A small network was shown many inputs. Here are its activations along a few directions, one row for each input.
In each table, some parts of the input vary, and every possible input appears once, in random order.
Descriptions start from the smaller parts, as in this example, which fits no table here: one of 2 separate values, together with either a single point or one of 9 places along a line or (one of 4 places along a line, together with one of 5 places around a ring).
Shared parts are said once, and a part with two or three values counts as separate values.
In the rows, 128 means zero.

Other details of the inputs shift rows strongly along two fixed directions, in all tables alike. That doesn't count.

Rows:
row 1: [ 88  84 161 203 119 113 148 133 165 130 162 126 107]
row 2: [178 164 116  96 147 136 101 102 104 137 110  74 111]
row 3: [ 79 121 142 148 121 107 127 121 131 151 140 139 124]
row 4: [100  86 164 171 113 114 138 134 156 145 147 153 107]
row 5: [100 118 115 109 145  99 109  88 108 157 122 171 147]
row 6: [ 98  96 137 152 133 107 126 109 136 144 138 156 125]
row 7: [ 80 129 142 154 101 138 154 155 137 132 142 149 135]
row 8: [ 90 150  82  89 136 118 115  97  99 136 115 177 170]
row 9: [202 113 139 159 119 162 152 141 164  81 133  89  88]
row 10: [180 184  71  68 151 151 102  92  83 111  94  90 142]
row 11: [ 83 132 128 118 127 109 117 114 114 172 119 151 142]
row 12: [177 139 120  66 163 130  86 128 116 111 104  72 128]
row 13: [103 107 134 157 112 123 152 132 153 117 145 169 138]
row 14: [ 76 136 114 133 146 103 113  97 111 153 136 138 149]
row 15: [200 157 111  76 129 155 126 125 119 123  96 117 123]
row 16: [189 173  99  67 137 161 116 119 101 128  96 110 132]
row 17: [192 131 126 126 148 132 117 101 126 118 118  75 100]
row 18: [ 94 100 145 167 135 110 134 117 143 138 154 146 121]
row 19: [191 133 157 174 107 175 156 163 158  86 148  60  82]
row 20: [102 131 115  87 138 101  99  91  99 171 110 177 151]
row 21: [ 85 124 117 156 116 130 140 127 134 123 140 148 149]
row 22: [ 95 118 129 140 104 130 140 137 143 134 134 173 141]
row 23: [ 87 146 101  97 118 123 121 116 110 143 118 180 160]
row 24: [176 118 125 105 168 131 102 131 137  92 121  63 116]
row 25: [ 74 142  96  68 149 118 103 131  98 116 110 157 193]
row 26: [ 87 159  92  85 126 126 111 108  97 152 117 180 174]
row 27: [189 152 126 127 118 166 136 139 130  97 121  75 100]
row 28: [203 131 155 151 107 170 160 161 158  98 129  76  90]
row 29: [103  80 179 182 109 120 153 151 167 146 150 150  99]
row 30: [183 139 146 126 133 143 130 131 131 127 118  69  84]
row 31: [196 162  98  68 132 149 112 109 109 121  94 121 132]
row 32: [ 73 122 139 105 125 129 127 170 129 116 126 153 171]
row 33: [ 77 147  98  94 147  99 104  87  89 165 115 148 155]
row 34: [ 86 103 157 215 104 140 170 159 167 102 177 126 120]
row 35: [190 167 106  58 157 137  95  95  89 152  89 101 121]
row 36: [ 81  72 171 173 134 109 141 167 174 107 163 118 122]
row 37: [101  73 169 189 117 114 153 137 165 134 157 146 100]
row 38: [198 122 155 144 127 140 130 126 145 118 126  69  80]
row 39: [ 89  98 186 202 107 123 162 160 170 139 168 119  98]
row 40: [ 76 147  93 109 125 124 123 111 102 144 119 164 171]
row 41: [184 114 151 170 137 139 140 127 154 100 141  56  73]
row 42: [106  89 173 163 114 114 148 142 156 151 145 160 109]
row 43: [ 74 153  94 108 127 124 126 113  98 139 122 159 166]
row 44: [100 103 137 132 133 102 128 108 126 153 133 167 132]
row 45: [183 129 146 152 140 141 135 125 140 112 137  57  83]
row 46: [ 93 110 150 137 123 111 134 130 135 157 134 160 120]
row 47: [ 97  93 159 209  99 132 173 155 175 102 170 138 120]
row 48: [194 140 141 112 135 139 123 121 127 135 110  80  95]
row 49: [197  96 167 168 131 142 151 137 163 100 143  74  59]
row 50: [ 88 161  92  87 121 123 112 107  95 152 110 170 177]
row 51: [ 79 127 132 166 113 135 153 142 134 123 155 141 142]
row 52: [ 83 161  94  87 121 132 116 117  94 159 105 167 174]
row 53: [ 80 144 107 120 111 130 123 123 113 144 123 162 162]
row 54: [190 173  78  56 148 149 110  97  91 115  90 111 135]
row 55: [240 129  99 115 130  76  80 203  92  94 127  86 116]
row 56: [190 148 113  92 152 130 108  92 105 132 103  83 111]
row 57: [191 177  78  58 151 153 108  97  87 119  95 107 140]
row 58: [123 144  96 149 109  67  98 227  88  96 121 188 177]
row 59: [ 92  95 144 162 131 106 135 117 143 136 149 152 117]
row 60: [ 87 154  82  93 139 121 113  97  96 141 121 176 178]
row 61: [207 124 137 134 121 157 152 138 153  91 126  98  95]
row 62: [ 90  94 155 181 120 112 145 130 151 139 151 129 112]
row 63: [ 93 125 126 124 108 132 141 139 135 145 125 178 148]
row 64: [ 74 146 102  65 140 121  96 137  99 122 108 159 193]
row 65: [ 91  90 172 195 106 117 146 143 165 139 157 128 102]
row 66: [185  96 182 145 137 145 138 181 173  89 139  51  83]
row 67: [ 87 124 125 147 112 126 149 131 133 128 141 156 150]
row 68: [ 76 146 127 134 111 138 140 142 116 144 136 153 155]
row 69: [197 144 106 100 133 155 129 118 124 105 106 104 115]
row 70: [188 169  98  64 134 156 118 120 104 125  92 114 127]
row 71: [ 92 124 122 120 143 105 118 101 113 157 132 157 141]
row 72: [ 79  95 147 160 127 127 142 169 161  82 153 135 150]
row 73: [200 116 154 138 131 142 130 128 146 114 126  81  71]
row 74: [ 90 128 127 118 134 107 111 106 115 163 130 161 140]
Each input here is: one of 2 separate values, together with either a single point or (one of 4 places along a line, together with either a single point or one of 8 places along a line).
Question: The inputs of row 49 and row 54 match in every part but the choice among 2 separate values. If row 35 is changed in the same way as row 49 into row 54, which row does it become?
Answer: row 16
Question: Which other rows does row 39 become when the place on the line of 8 takes its other values? List them by row number.
Answer: row 11, row 29, row 30, row 35, row 42, row 46, row 48
Question: Which other rows does row 61 become when the choice among 2 separate values takes its other values? List them by row number.
Answer: row 44
Question: A walk changes only the place on the line of 4. It starts at row 41 and steps to row 33. List the rest of the walk in order.
Answer: row 3, row 30

Rows:
row 75: [196 169 100  60 152 176 112  89 112 111  92  70 123]
row 76: [ 16 109 143 153  92 110 155 159 142 151 149 225 170]
row 77: [188 119 141 119 134 119 110 163 132 112 121  99 107]
row 78: [108 168  87  57 124 133 110 106  89 157  92 177 172]
row 79: [ 20  77 170 178 101  91 151 132 154 181 161 214 137]
row 80: [ 86 163  86  59 151 135 105  97  93 137 105 148 182]
row 81: [209 169  93  62 133 150 106 158 102  96  90  99 141]
row 82: [108  98 173 181 112 170 177 125 186 115 155 115  96]
row 83: [212 189  79  81 143 158 110 108  89 105  97  78 128]
row 84: [177 151 107 142 122 142 126 160 118  81 127  85 128]
row 85: [100 154  84  93 151  89  88  98  73 161 113 151 161]
row 86: [123 122 133 184 104 132 151 176 147  90 158 119 127]
row 87: [127 148 107  65 143 117 100  73  92 186  94 160 140]
row 88: [149 112 151 177 122 132 148 103 148 144 144 104  81]
row 89: [185 138 126  85 163 144 110  74 118 139 103  73  99]
row 90: [127  84 183 178 110 116 150 160 169 131 154 135  92]
row 91: [171 136 114 135 142 109 102 137 107 112 123  88 114]
row 92: [159  71 158 195 111 103 149 155 168 106 157 151  91]
row 93: [164 145 127 155 112 162 153 115 136 116 133 100 104]
row 94: [222 177  91  51 138 159 107 143  94 101  84  94 136]
row 95: [115  78 182 183 126 127 152 128 179 126 158 103  87]
row 96: [179 141 134 115 112 167 148 132 136 120 112 116 106]
row 97: [135 104 154 190 123 114 143 141 149 123 156 108  92]
row 98: [188 121 111 140 110 138 144 150 138  87 126 150 121]
row 99: [124 113 149 204  99 140 167 175 159  90 167 116 113]
row 100: [114  86 168 166 138 116 137 146 159 116 152 104 106]
row 101: [ 28 119 121 137  99  97 131 184 126 132 140 214 195]
row 102: [ 66 140 111 103 112 118 129 145 113 146 121 199 178]
row 103: [198 157 106 102 152 127 104  94  97 133 107  79 101]
row 104: [149 130 142 126 133 165 145 130 150  98 131  90 113]
row 105: [138 134 138 173 106 160 163 113 148 126 141 117 103]
row 106: [195 145 119 122 142 138 120  87 113 140 115  79  89]
row 107: [ 34 108 123 166 123  71 118 140 117 153 155 183 158]
row 108: [ 84 160  80  57 149 124  96 118  89 127 106 147 194]
row 109: [ 79 126 120  98 134  90 103 122 105 170 119 186 160]
row 110: [149 112 147 175 121 123 139 119 145 133 146 100  87]
row 111: [152 105 148 133 148 119 116 142 143 106 133  82 108]
row 112: [ 85 162  83  58 151 131 102 108  89 132 106 148 189]
row 113: [ 37  97 139 145 117  70 111 166 125 153 142 202 170]
row 114: [144 107 152 134 150 125 125 121 145 121 132  90 103]
row 115: [152 107 159 139 144 143 139  91 155 139 130  88  85]
row 116: [136  98 166 151 142 127 136 123 157 122 141  92  93]
row 117: [189 120 144 119 135 124 116 153 131 118 121 100 102]
row 118: [108 108 160 163 116 165 166 126 170 115 149 116 109]
row 119: [ 85 136  99  74 164  88  77 107  87 145 106 139 173]
row 120: [ 27 123 114 121 127 110 120 148 121 122 138 173 195]
row 121: [181 119 147 120 128 132 123 125 137 137 119 107  93]
row 122: [ 80 172  80  97 127 120 115  98  84 151 116 171 178]
row 123: [ 81 169  81 101 122 124 117  89  89 156 116 169 173]
row 124: [120 103 171 178  90 158 179 149 176 126 146 147  97]
Question: The inputs of row 78 and row 121 match in every part but one. If row 120 is changed in the same way as row 78 into row 121, which row does it become?
Answer: row 119
Question: Describe the family of inputs behind these rows.
Answer: one of 2 separate values, together with either a single point or (one of 3 separate values, together with one of 8 places along a line)
Question: Which other rows does row 124 become when the choice among 3 separate values takes its other values? List them by row number.
Answer: row 82, row 105

Rows:
row 125: [ 83  81 173 165 148  99 125 127 155 139 153 107 112]
row 126: [151 155  89  65 151 114  89 145  92 109 103 123 163]
row 127: [199 132 125 207 109 135 145 187 138  59 152  66  94]
row 128: [215 102 161 150 125 129 131 142 154 120 126  90  66]
row 129: [ 93 176  71  60 127 135 108 128  86 128  98 171 200]
row 130: [185 118 158 142 145 164 143 113 159 103 132  49  77]
row 131: [211 140 116  76 151 111  83 107  95 147  91 104 103]
row 132: [166 150 102  71 136 123 105  93  96 161  92 148 131]
row 133: [ 86  99 163 174 125 143 158 118 166 128 156 114 110]
row 134: [194 164  91  62 148 139  95 146  96  93  95  96 146]
row 135: [146 145 107  89 128 126 117  97 103 162 102 159 135]
row 136: [172 147 115 100 122 145 132 102 116 146 105 142 117]
row 137: [159 168 102  82 119 153 132  93 101 153  99 155 133]
row 138: [109 125 152 159 116 174 171 113 162 122 146 105 105]
row 139: [133  93 174 176 137 142 149 125 173 110 153  78  84]
row 140: [ 60 147  91  94 119 117 116 146 101 130 119 189 201]
row 141: [147 141 112  72 177 118  81  78  97 144 103  82 130]
row 142: [ 50 124 131 144  97 119 153 114 129 174 138 221 151]
row 143: [ 63 118 139 171  84 146 167 181 159 102 155 173 160]
row 144: [149 111 149 218 122 128 153 122 155 103 171  63  78]
row 145: [134 128 116  80 147  80  83 110  93 174 101 151 135]
row 146: [ 59 107 130 217  96  76 144 131 127 167 173 198 130]
row 147: [244 146 114  75 163 128  89 166 107  80 101  45 110]
row 148: [ 12 117 134 143 123 124 147  95 139 161 147 178 159]
row 149: [ 70 127 116 124 116 116 127 166 125 117 135 173 176]
row 150: [120 148  94  65 141  99  91  87  83 180  93 180 153]
row 151: [219 101 163 159 130 137 134 203 160  57 144  52  82]
row 152: [ 70 118 149 158 118 155 163 109 156 136 149 134 123]
row 153: [ 64 124 138 169  81 153 171 179 158 102 154 173 161]
row 154: [ 75  87 167 169 139 113 135 119 160 136 156 119 115]
Question: Describe the family of inputs behind these rows.
Answer: one of 3 separate values, together with either a single point or one of 9 places along a line
Question: The inputs of row 127 and row 146 match in every part but the choice among 3 separate values. If row 126 is changed in the same way as row 127 into row 146, which row does it become?
Answer: row 128
Question: Which other rows does row 141 become when the choice among 3 separate values takes its other values? List them by row number.
Answer: row 131, row 151
Question: List by row number the other rows that have the choice among 3 separate values in common with row 152.
Answer: row 125, row 130, row 133, row 138, row 139, row 141, row 144, row 148, row 154

Rows:
row 155: [113 154 100  87 143 128 114  92 101 140 106 125 146]
row 156: [113 105 146 173  99 131 155 170 161 104 156 138 128]
row 157: [ 99 160  95  83 139 136 113 122 104 126 121 132 171]
row 158: [ 98 151  95  86 123 115 109 136  95 134 102 181 181]
row 159: [138 128 132 112 140 140 124  91 128 142 118 104 115]
row 160: [ 66 107 115 114 149  58  83 131 100 154 134 168 165]
row 161: [ 76  94 159 179 111 115 154 124 159 149 157 163 119]
row 162: [134 148 113 108 135 141 124 111 113 124 115 108 132]
row 163: [ 99 116 134 143 116 111 137 127 127 162 133 175 127]
row 164: [135 158 104  93 144 149 116 119 106 118 113 102 147]
row 165: [ 82 130 121 120 138 118 120  91 121 160 126 162 144]
row 166: [157 110 157 148 123 135 143 119 144 142 134 119  94]
row 167: [123 142 109 114 126 135 125 138 123 114 128 134 149]
row 168: [164 133 143 151 124 155 145 142 148  98 137  81 102]
row 169: [148 100 160 160 126 145 148 117 162 127 142 101  87]
row 170: [116 114 146 158 107 124 146 142 138 130 140 151 122]
row 171: [ 54 123 129 150 116 114 137 129 132 139 146 179 157]
row 172: [152 145 111 106 130 134 122 110 111 128 115 122 132]
row 173: [154 139 123 115 132 152 138 154 128  90 120 101 132]
row 174: [143 144 112 101 147 141 120  95 112 136 107 102 123]
row 175: [196 114 149 162  98 146 149 180 162  92 134 100  91]
row 176: [152 148 115  93 141 126 111  91 105 157 107 137 126]
row 177: [ 86 142 116 108 135 134 120 107 113 136 126 133 153]
row 178: [183 110 165 163 117 139 150 137 158 132 136 110  74]
row 179: [147 110 157 145 133 153 140 109 159 121 138  81  91]
row 180: [120 125 140 137 125 150 148 162 146  90 140 110 135]
row 181: [102 105 146 174  94 125 150 172 155 115 152 159 135]
row 182: [ 97 123 124 143 106 113 134 153 127 144 131 178 146]
row 183: [ 78 147  99 104 126 111 115 110 101 151 122 180 172]
row 184: [167 121 125 104 154  86  79 142 101 128 118 112 122]
row 185: [193 127 112  86 153  88  73 141  93 133 108 108 114]
row 186: [ 88  96 155 181 105 119 159 138 159 128 158 153 117]
row 187: [ 98 127 125 134 120 131 138 157 137 106 138 154 151]
row 188: [158 135 121  98 140 133 119  88 116 148 111 115 116]
row 189: [142 130 132 127 127 127 130 115 125 144 124 135 117]
row 190: [ 96 100 161 175 119 132 151 121 165 133 151 123 106]
row 191: [ 84 127 122 128 113 102 131 124 118 161 128 185 140]
row 192: [146  95 163 157 157 103 116 157 151 101 145  59 108]
row 193: [126 111 147 177 114 143 156 162 157 102 152 120 118]
row 194: [219 155 107 100 135 159 120 131 114 100 108  77 113]
row 195: [164  99 155 153 154 102 113 156 145  98 137  60  98]
row 196: [137 142 120 121 121 128 124 130 117 132 120 147 136]
row 197: [ 86 132 120 128 126 123 131 117 120 138 133 156 147]
row 198: [108 117 142 162 101 116 142 153 142 137 140 169 128]
row 199: [ 70 143 101 104 135 111 118  94 105 154 121 170 162]
row 200: [ 72 117 131 147 105 103 139 139 124 158 136 193 144]
row 201: [ 92 104 161 176 117 140 156 136 164 115 157 111 110]
row 202: [ 89 112 143 166 113 135 154 155 152 112 154 132 131]
row 203: [ 98 134 112 115 119 123 126 147 121 118 127 167 167]
row 204: [179 158 108  83 157 159 108  88 109 123 101  68 115]
row 205: [ 93 146 102 103 127 128 124 132 113 126 126 141 164]
row 206: [131 140 109 106 139 125 120  95 109 150 113 137 134]
row 207: [110 146  97  92 148 127 108  85  97 155 109 146 147]
row 208: [191 155 109 103 129 145 116 134 110 115 103 107 124]
row 209: [202 162 116  96 147 169 117 117 121  96 110  54 110]
row 210: [152 129 110  95 173  88  77 125  97 126 113  99 136]
row 211: [137 104 159 177 106 130 156 144 157 121 147 131  98]
row 212: [188 119 142 147 104 145 144 181 151  89 125 114 105]
row 213: [179 137 126  98 135 130 125 101 115 156 112 122 101]
row 214: [160 138 133 114 144 155 121  96 134 124 118  79 105]
Question: Describe the family of inputs behind these rows.
Answer: one of 6 places along a line, together with either a single point or one of 9 places along a line
Question: The inputs of row 157 and row 167 match in every part but the place on the line of 6. If row 192 is changed in the same way as row 157 into row 167, which row does it become?
Answer: row 210
Question: The inputs of row 184 and row 195 match in every part but the place on the line of 6. If row 211 is changed in the same way as row 184 into row 195, which row does it become?
Answer: row 155
Question: Which other rows does row 214 become when the place on the line of 9 takes its other values? List them by row number.
Answer: row 157, row 164, row 177, row 179, row 180, row 201, row 204, row 209
Question: Which other rows does row 172 become when the place on the line of 6 takes its other values? List them by row number.
Answer: row 162, row 170, row 177, row 197, row 200
Question: Which other rows does row 175 become when the place on the line of 9 takes its other values? List them by row number.
Answer: row 163, row 178, row 182, row 191, row 198, row 200, row 212, row 213
